These are the activations of a small network on made-up records, seen along a few directions, one row for each record.
Each row is followed by the record's values for the fields DABU, BOSOZ, KOZER, FEKE, GETE, VUSEV.
A field that a record lacks is left out.
The largest differences between rows may come from other fields.
In the rows, zero is written as 500.
Random noise pushes rows far along 13 fixed directions. That doesn't count. These rows show it; they differ only by the noise:
406,269,565,357,515,620,464,642,531,285,550,452,701,555,445,483,601,412,676,362,427,623,727,536,480,492,609,529,558,355,612,582,539,573,592
373,389,338,550,598,458,427,419,326,442,751,613,375,529,437,335,598,478,518,479,456,725,519,627,705,354,436,342,585,397,558,426,625,218,497
390,589,256,457,386,611,418,394,474,463,466,259,658,308,424,475,570,792,379,578,645,494,477,688,487,576,533,558,380,466,531,346,433,473,309
563,457,461,571,605,591,540,555,522,509,652,525,655,430,596,571,655,369,465,448,581,353,643,433,751,690,450,385,628,544,355,338,624,186,407
424,285,407,483,517,489,484,560,422,412,862,699,826,398,762,349,555,450,687,237,291,676,551,581,499,406,344,363,563,441,517,482,557,392,699
645,263,527,754,325,784,392,616,372,448,626,402,605,444,541,455,189,646,376,446,494,852,344,768,164,219,279,384,321,558,545,563,283,539,551
378,675,463,384,756,356,552,251,269,409,537,594,287,580,631,546,687,502,457,322,589,355,451,554,510,511,568,513,358,524,451,476,568,155,561
474,292,342,621,888,394,289,345,417,530,747,601,493,532,606,401,736,584,648,478,283,706,537,681,767,660,386,342,535,441,305,471,596,339,457
445,489,423,409,500,324,555,449,548,453,641,558,362,495,509,365,507,340,698,555,552,416,427,393,544,513,413,277,798,407,611,405,636,363,358
461,460,429,692,709,527,468,455,390,372,484,455,407,684,461,418,708,537,495,479,412,635,530,618,550,421,772,418,673,486,412,557,476,476,312
473,630,402,557,455,415,400,437,541,489,396,384,276,563,377,508,597,591,482,684,428,445,446,444,722,583,662,425,703,519,564,434,446,525,359
312,355,455,343,673,533,612,462,439,282,511,470,432,639,278,358,601,326,631,458,713,592,692,548,429,473,661,419,735,224,555,548,702,352,312
607,542,634,628,454,518,501,535,531,565,408,517,493,481,543,568,545,538,470,621,272,433,515,356,642,656,473,426,637,610,571,410,458,538,557
656,397,434,488,449,456,456,575,512,522,453,497,424,502,409,594,442,491,503,498,550,357,615,395,556,465,424,370,576,346,557,593,451,595,501
476,606,346,337,335,366,584,377,304,622,471,685,329,358,360,537,368,576,321,506,616,339,597,360,622,439,267,397,476,283,703,451,567,318,724

581,482,621,447,554,524,813,405,415,692,328,653,665,284,471,436,384,585,446,564,520,377,565,438,117,520,144,451,356,291,653,432,616,566,485 -> {DABU: tid, KOZER: nibiv, FEKE: tad, GETE: gaguk, VUSEV: lezi}
440,524,365,425,206,514,375,417,484,625,477,466,397,425,340,533,367,662,415,583,392,593,488,566,591,382,390,532,415,379,685,518,388,572,707 -> {DABU: nali, BOSOZ: vos, KOZER: nibiv, FEKE: tad, GETE: kabar, VUSEV: lezi}
498,149,280,567,301,818,327,790,455,428,590,381,741,446,126,404,406,586,343,522,600,896,795,690,678,248,479,462,480,221,638,498,486,591,526 -> {DABU: vufet, BOSOZ: gon, KOZER: gufo, FEKE: tad, GETE: gaguk}
515,407,271,511,774,424,322,426,433,509,745,525,512,495,636,584,750,574,527,314,551,478,579,680,708,431,470,504,229,487,312,546,526,332,477 -> {DABU: gome, BOSOZ: vos, KOZER: gof, FEKE: tis, GETE: gaguk, VUSEV: gonim}
607,345,731,650,447,718,593,651,486,492,571,473,533,477,450,459,374,398,430,614,547,632,448,514,378,383,339,510,401,638,590,423,526,436,439 -> {DABU: gome, BOSOZ: piz, KOZER: gof, FEKE: tis, GETE: gaguk}
465,286,480,530,440,699,386,613,533,513,735,554,744,429,590,487,286,489,508,350,449,818,569,628,512,605,277,491,380,515,335,519,511,380,765 -> {DABU: gome, KOZER: gof, GETE: gaguk, VUSEV: tisan}
839,400,477,730,715,582,361,618,583,615,450,380,650,496,669,745,645,556,485,459,510,234,639,457,642,672,492,493,401,603,213,582,339,598,381 -> {DABU: gome, BOSOZ: furug, KOZER: gof, FEKE: tad, GETE: gaguk}
504,423,243,563,402,617,473,650,483,375,670,405,475,589,392,471,218,426,392,364,935,637,416,637,381,307,577,342,572,420,325,557,467,251,387 -> {DABU: gome, BOSOZ: furug, KOZER: gof, GETE: gaguk, VUSEV: gonim}
607,387,738,407,666,532,174,601,860,304,509,80,86,801,323,751,706,208,742,681,611,411,468,504,740,612,683,638,394,645,513,574,490,553,188 -> {DABU: tid, BOSOZ: piz, KOZER: nibiv, FEKE: tis, GETE: kabar}
674,479,364,865,631,590,531,530,434,514,515,420,399,572,421,364,413,560,355,608,706,586,339,647,364,403,576,280,703,542,282,448,437,451,49 -> {DABU: vufet, BOSOZ: gon, KOZER: gufo, FEKE: kor, GETE: kabar, VUSEV: tisan}
478,599,427,523,395,357,409,628,545,421,749,626,569,490,694,501,763,368,618,352,286,358,560,368,904,329,622,450,651,659,613,387,507,401,617 -> {DABU: vufet, BOSOZ: furug, KOZER: gufo, FEKE: kor, GETE: gaguk, VUSEV: tisan}
476,587,534,713,463,593,507,332,408,706,303,425,420,417,321,422,534,746,297,849,381,607,555,508,609,680,436,584,493,583,551,395,444,606,389 -> {DABU: gome, BOSOZ: piz, KOZER: gof, FEKE: tis, GETE: kabar, VUSEV: lezi}
688,321,573,346,762,271,627,544,518,490,705,685,522,478,671,504,589,195,824,269,670,135,580,381,313,399,244,393,441,358,473,650,679,552,364 -> {DABU: nali, BOSOZ: vos, KOZER: zevod, FEKE: kor, GETE: kabar, VUSEV: lezi}
422,665,171,301,373,390,465,429,521,494,421,412,740,352,602,556,532,751,480,332,622,292,509,505,454,576,651,652,400,419,413,574,349,689,531 -> {DABU: gome, BOSOZ: furug, KOZER: gof, FEKE: tis, GETE: kabar}
366,730,383,369,404,465,319,394,420,426,445,401,461,417,606,624,612,676,429,440,565,381,473,590,632,566,559,633,198,604,651,384,372,373,640 -> {DABU: vufet, KOZER: gof, FEKE: kor, GETE: kabar, VUSEV: tisan}
745,497,481,481,653,420,455,570,587,449,464,397,341,667,715,792,431,311,555,229,746,125,412,436,308,468,557,436,442,543,238,783,331,547,455 -> {DABU: nali, BOSOZ: piz, KOZER: zevod, FEKE: tad, GETE: gaguk}
415,372,569,513,535,453,377,526,412,399,619,553,397,556,471,318,484,518,595,547,373,799,401,647,488,340,419,435,451,496,694,419,537,428,602 -> {DABU: vufet, BOSOZ: furug, KOZER: gufo, GETE: kabar, VUSEV: gonim}
548,498,551,415,644,371,520,443,559,376,548,436,314,609,612,479,406,361,690,458,687,422,274,553,220,482,468,443,528,525,395,557,496,483,328 -> {DABU: vufet, BOSOZ: piz, KOZER: gufo, GETE: kabar}
387,569,580,524,492,580,546,436,470,555,440,559,446,521,445,483,525,461,458,532,347,576,633,434,645,635,553,528,603,497,509,501,552,437,678 -> {DABU: nali, KOZER: zevod, FEKE: tad, GETE: gaguk, VUSEV: tisan}
678,447,817,537,479,570,520,533,556,497,425,440,460,519,622,603,428,459,549,543,396,467,341,500,210,404,293,550,287,627,627,511,434,615,528 -> {DABU: tid, BOSOZ: vos, KOZER: nibiv, GETE: kabar}
501,510,366,462,482,322,522,447,326,675,470,775,213,536,264,564,410,485,335,489,510,405,655,341,784,365,369,386,546,268,569,620,589,406,730 -> {DABU: nali, BOSOZ: vos, KOZER: zevod, FEKE: kor, GETE: gaguk, VUSEV: lezi}
388,566,625,598,410,624,569,327,477,590,265,427,314,482,210,359,359,606,407,824,434,714,483,513,421,575,468,536,612,491,584,490,553,597,374 -> {DABU: nali, KOZER: zevod, FEKE: kor, GETE: gaguk, VUSEV: lezi}
570,528,391,470,659,450,533,433,371,480,497,440,361,565,503,553,312,481,356,366,941,348,467,570,291,512,503,464,391,463,237,622,446,308,376 -> {DABU: vufet, BOSOZ: gon, KOZER: gufo, FEKE: tis, GETE: kabar, VUSEV: lezi}
435,368,687,421,555,531,410,470,501,395,621,363,377,513,420,325,499,363,729,670,632,639,435,625,388,568,321,496,434,527,693,415,617,445,322 -> {DABU: nali, BOSOZ: furug, KOZER: zevod, GETE: kabar, VUSEV: lezi}
110,496,494,352,479,525,454,446,350,269,514,540,170,753,227,327,434,408,519,499,525,961,497,603,546,352,737,490,669,374,694,569,594,272,661 -> {DABU: tid, BOSOZ: gon, KOZER: gof, FEKE: tis, GETE: gaguk, VUSEV: gonim}
635,560,555,664,599,286,889,331,303,666,517,841,382,450,671,303,275,348,474,488,601,319,379,317,139,403,201,212,809,457,465,477,609,387,370 -> {DABU: vufet, BOSOZ: piz, KOZER: gufo, FEKE: kor, GETE: kabar, VUSEV: lezi}
410,431,600,323,572,417,467,500,526,325,360,348,379,619,333,427,571,429,727,580,575,496,598,525,348,497,615,577,525,388,675,597,497,728,351 -> {DABU: vufet, BOSOZ: piz, KOZER: gufo, GETE: kabar, VUSEV: lezi}
679,718,316,502,284,498,714,505,482,776,300,601,728,231,524,728,366,613,174,480,733,50,717,246,573,694,411,476,560,412,328,501,475,500,599 -> {DABU: nali, BOSOZ: vos, KOZER: zevod, GETE: kabar, VUSEV: gonim}
479,489,361,300,502,376,280,523,752,550,639,394,623,292,542,519,552,536,682,636,550,373,480,489,811,897,361,535,450,522,406,285,575,442,440 -> {DABU: vufet, KOZER: gufo, GETE: kabar, VUSEV: gonim}
354,323,236,475,508,639,415,522,470,431,712,562,591,582,452,440,208,458,457,326,681,824,558,670,514,525,520,337,721,311,251,601,521,269,626 -> {DABU: vufet, BOSOZ: gon, KOZER: gufo, FEKE: kor, GETE: gaguk}
408,582,479,227,268,482,341,657,832,355,554,330,567,536,698,711,355,357,722,337,518,342,415,377,570,747,659,558,584,628,437,542,355,463,750 -> {DABU: gome, KOZER: gof, FEKE: tad, GETE: gaguk, VUSEV: gonim}
316,448,597,471,710,436,287,469,482,193,676,392,107,860,455,398,571,335,691,402,501,813,348,705,491,319,840,612,433,620,418,689,438,456,491 -> {DABU: vufet, BOSOZ: piz, KOZER: gufo, FEKE: tis, GETE: kabar, VUSEV: gonim}
518,666,596,595,787,375,597,241,221,573,338,710,151,665,493,576,632,532,333,442,408,416,578,449,518,443,588,588,408,509,414,698,524,480,635 -> {DABU: nali, BOSOZ: piz, KOZER: zevod, FEKE: kor, GETE: kabar}
543,368,559,741,684,544,494,568,482,421,725,584,518,600,621,405,725,371,568,413,359,677,431,598,616,375,526,434,527,656,380,431,555,360,380 -> {DABU: vufet, BOSOZ: piz, KOZER: gof, FEKE: tis, GETE: kabar, VUSEV: tisan}
647,419,497,787,724,632,568,430,324,511,432,463,620,482,642,467,720,612,401,408,450,468,573,676,285,296,546,496,334,530,391,587,425,599,267 -> {DABU: nali, KOZER: zevod, FEKE: tad, GETE: kabar, VUSEV: tisan}
587,488,691,685,508,662,497,544,570,554,376,460,535,527,449,488,649,589,438,712,268,602,508,526,588,542,530,495,527,632,605,376,470,616,424 -> {DABU: vufet, BOSOZ: furug, KOZER: nibiv, FEKE: tis, GETE: gaguk, VUSEV: gonim}
409,416,437,557,587,647,506,476,594,527,469,428,703,505,472,479,311,602,472,561,511,738,475,611,433,893,500,436,692,449,182,490,521,465,490 -> {DABU: vufet, BOSOZ: piz, KOZER: zevod, GETE: gaguk}
626,284,695,611,741,576,513,522,283,510,675,620,746,316,657,341,768,630,528,487,249,630,529,693,426,278,185,587,46,599,671,346,576,510,505 -> {DABU: vufet, BOSOZ: gon, KOZER: gufo, FEKE: tis, GETE: gaguk}
717,341,637,630,496,664,675,733,355,555,478,662,558,480,342,540,613,371,303,515,458,446,671,390,593,137,340,399,417,389,770,365,642,384,508 -> {DABU: tid, BOSOZ: gon, KOZER: nibiv, FEKE: tis, GETE: gaguk}

Here are new rows. What are their fields?
494,411,562,428,312,523,709,563,326,594,543,753,780,287,419,348,400,500,420,454,429,519,740,357,431,413,255,551,470,339,648,484,662,558,743 -> {DABU: nali, BOSOZ: gon, KOZER: zevod, GETE: kabar, VUSEV: lezi}
448,498,691,253,770,544,670,399,492,346,390,381,401,627,505,589,548,333,589,405,876,312,523,552,156,582,515,620,293,446,486,518,658,352,350 -> {DABU: gome, BOSOZ: vos, KOZER: gof, GETE: gaguk}
639,419,573,830,675,557,431,511,491,495,563,440,243,645,467,401,547,388,488,652,556,657,368,579,573,401,537,333,658,645,394,441,491,394,181 -> {DABU: vufet, BOSOZ: furug, KOZER: gufo, FEKE: tis, GETE: kabar, VUSEV: gonim}
597,716,372,712,291,425,482,484,472,672,456,542,198,496,449,475,269,555,301,681,536,456,257,381,651,382,422,283,750,565,534,379,402,387,471 -> {DABU: vufet, BOSOZ: furug, KOZER: gufo, FEKE: tad, GETE: gaguk}
315,566,475,381,476,655,483,391,535,525,524,428,452,525,343,497,287,443,407,580,731,674,511,573,511,807,432,510,555,502,329,430,617,188,536 -> {DABU: nali, BOSOZ: gon, KOZER: nibiv, GETE: gaguk, VUSEV: lezi}
478,460,446,573,388,548,309,601,466,472,481,412,301,599,295,501,397,530,484,628,506,649,495,514,641,419,582,460,577,485,617,530,411,520,485 -> {DABU: gome, BOSOZ: gon, KOZER: gof, FEKE: kor, GETE: kabar, VUSEV: lezi}
385,798,613,550,196,509,707,437,365,470,371,583,328,487,533,418,253,512,348,595,533,553,219,454,245,265,566,424,630,633,799,334,422,369,625 -> {DABU: vufet, BOSOZ: vos, KOZER: gufo, FEKE: kor, GETE: kabar, VUSEV: gonim}
656,583,675,581,403,441,621,510,500,577,699,642,414,374,777,482,489,306,522,524,500,311,194,390,480,363,214,349,468,784,624,273,567,242,477 -> {DABU: nali, BOSOZ: furug, KOZER: zevod, FEKE: tis, GETE: kabar, VUSEV: gonim}
462,525,376,529,380,325,618,548,544,539,821,691,751,336,717,274,621,315,681,392,393,352,575,309,637,440,453,447,736,550,456,490,585,591,449 -> {DABU: nali, BOSOZ: piz, KOZER: zevod, FEKE: tis, GETE: kabar, VUSEV: lezi}
554,618,364,416,131,465,297,580,567,458,443,314,327,483,403,672,409,553,445,493,652,307,541,402,630,326,570,557,423,520,721,585,290,621,557 -> {DABU: gome, BOSOZ: furug, KOZER: gof, FEKE: kor, GETE: kabar, VUSEV: tisan}
500,503,586,243,522,532,395,622,587,283,596,329,571,538,635,685,706,389,627,270,611,267,521,551,418,342,615,694,104,587,596,562,437,525,481 -> {DABU: tid, BOSOZ: gon, KOZER: nibiv, FEKE: tis, GETE: gaguk, VUSEV: lezi}
466,403,533,633,733,561,498,482,274,385,671,626,466,612,582,398,547,375,528,373,549,702,530,657,449,326,481,423,470,523,480,510,539,283,544 -> {DABU: vufet, BOSOZ: piz, KOZER: gufo, FEKE: kor, GETE: gaguk}
598,595,602,553,356,387,368,583,382,492,570,586,567,429,776,537,697,667,472,332,88,402,418,485,572,166,462,667,104,721,776,554,294,770,845 -> {DABU: nali, BOSOZ: furug, KOZER: zevod, FEKE: tis, GETE: gaguk}
523,383,502,442,458,398,420,650,689,420,385,419,312,654,227,450,548,320,698,683,446,470,660,326,723,535,704,475,812,337,600,644,550,792,378 -> {DABU: nali, KOZER: zevod, GETE: kabar}
366,649,561,254,349,494,668,500,550,481,360,516,654,392,476,540,478,476,507,455,565,329,620,349,411,631,551,639,511,442,558,511,567,561,662 -> {DABU: nali, BOSOZ: vos, KOZER: zevod, GETE: gaguk, VUSEV: gonim}
389,254,336,588,641,706,316,459,574,465,696,348,708,479,484,407,541,584,599,536,494,881,572,782,550,652,451,514,505,458,251,500,545,473,354 -> {DABU: gome, BOSOZ: piz, KOZER: gof, GETE: gaguk}
701,433,421,584,445,456,556,523,551,701,466,582,549,388,455,538,342,536,428,560,643,289,556,351,492,521,296,408,548,401,402,518,519,560,405 -> {DABU: gome, BOSOZ: furug, KOZER: gof, FEKE: kor, GETE: kabar, VUSEV: lezi}
446,655,434,489,229,534,189,356,562,610,656,363,385,388,633,641,377,705,411,539,337,620,266,621,643,545,339,644,179,742,451,497,251,505,718 -> {DABU: tid, BOSOZ: piz, KOZER: nibiv, FEKE: tis, GETE: kabar, VUSEV: lezi}
453,715,412,786,389,648,473,475,404,559,206,490,506,650,447,629,449,798,137,504,209,703,540,513,687,563,917,624,603,631,276,617,281,604,722 -> {DABU: gome, KOZER: gof, GETE: gaguk}
